Each row below is a small network's average activation on inputs in which a field has the value named, seen along a few directions.
Values that are neighbours, or in one group, have similar rows; names and order tell nothing.
(in the rows, 500 means zero)
Strong random noise was added to every row along 2 fixed directions; ignore it. To show where, here is one row again and again, with new noise each time:
[361 399 529 567 637 289 240 513 443 634 681 239]
[474 493 586 471 512 366 444 511 500 559 614 387]
[400 439 265 387 316 438 519 296 114 646 690 405]
[375 417 329 448 418 388 418 354 195 652 697 341]


VUFOF, 13 values:
luzun: [752 629 561 366 330 801 754 479 469 411 214 872]
beb: [489 602  23 418 466 508 351 281 431 562 533 300]
nuv: [538 701 262 444 317 523 624 276 424 523 619 515]
zula: [419 622 529 407 347 449 584 586 393 592 539 501]
bibet: [593 711 472 444 264 334 421 464 537 436 653 239]
gad: [352 379 662 839 768 550 182 585 646 518 376 511]
lazaf: [533 630 769 486 540 752 698 693 708 302 432 788]
pif: [223 149 152 461 584 634 287 364  32 568 701 532]
gane: [478 120 525 496 640 625 580 526 358 557 452 808]
vurep: [746 521 556 582 667 619 679 660 660 483 196 668]
badu: [650 717 557 552 268 531 766 329 860 386 304 613]
kos: [455 238 674 595 778 453 388 709 308 372 421 362]
zedo: [583 679 588 385 326 367 729 554 866 409 472 486]
VUFOF is arranged as a tree with 5 forks.
- List every value one step from vurep, in the order listed. => luzun
- List every value one step from gane, in the order listed. => pif
- List every value one step from zula, in the order listed. => lazaf, zedo
- List every value one step from beb, in the order listed. => nuv

FIGES, 13 values:
raf: [473 422 587 485 517 426 425 595 403 425 544 504]
pizo: [616 651 688 532 543 427 488 552 832 416 517 461]
did: [460 348 562 475 489 590 557 499 464 518 454 607]
nuzaz: [575 570 532 451 494 581 545 549 587 435 380 624]
nilum: [574 585 585 480 426 484 557 521 595 508 454 511]
tuno: [624 450 616 464 563 565 586 477 509 485 433 665]
dudep: [476 428 342 544 479 600 554 461 525 585 418 614]
tono: [588 596 909 461 620 486 556 658 916 311 459 558]
sisun: [535 749 474 424 341 479 676 527 510 488 567 424]
tubop: [523 360 739 630 820 469 403 769 612 476 421 512]
guz: [422 498 452 459 507 439 414 537 477 514 639 400]
vip: [658 705 454 469 339 477 687 388 648 444 419 514]
ginu: [519 570 406 465 324 600 605 399 403 460 407 582]
FIGES is arranged as a tree with 5 forks.
- List every value one step from vip, in the order listed. => pizo
- List every value one step from nuzaz, in the order listed. => tuno, dudep, ginu
- List every value one step from raf, in the order listed. => tono
